Read these off the array that follows.
1) Read off the entry in the top-left corner.
2) Read off the smallest entry in the last column.
3) Read off the 5th entry in reading order.
4) Read off the entry in the bottom-right corner.
5) Read off the bottom-left entry.
6) Read off the third largest entry.
7) Read off the 3rd entry on the main diagonal.
8) Read off the largest entry in the first row.
195	177	516	178	69	383	-45	-246
-146	137	-139	199	-621	-413	543	3
-180	595	152	-157	-263	-20	-90	11
-904	-243	-89	232	-235	560	-53	-251
-705	-546	-268	-83	-176	-40	-203	278
-263	-186	425	-710	-662	-421	-301	-820
-483	512	-59	-298	-354	-17	-518	-296
-268	32	-222	-274	431	232	-363	-87
259	-267	-138	-238	48	-306	194	-38
91	-211	-107	244	-219	-87	539	5
371	-20	24	40	33	287	-146	-490
36	169	-168	-241	-49	156	-337	-536
-282	321	-373	-60	-331	-343	-708	-6
-52	-603	-395	-196	55	4	1	-120
-188	191	110	-120	-63	-118	-472	113
2	-345	-340	-32	482	-62	309	20
1) 195
2) -820
3) 69
4) 20
5) 2
6) 543
7) 152
8) 516
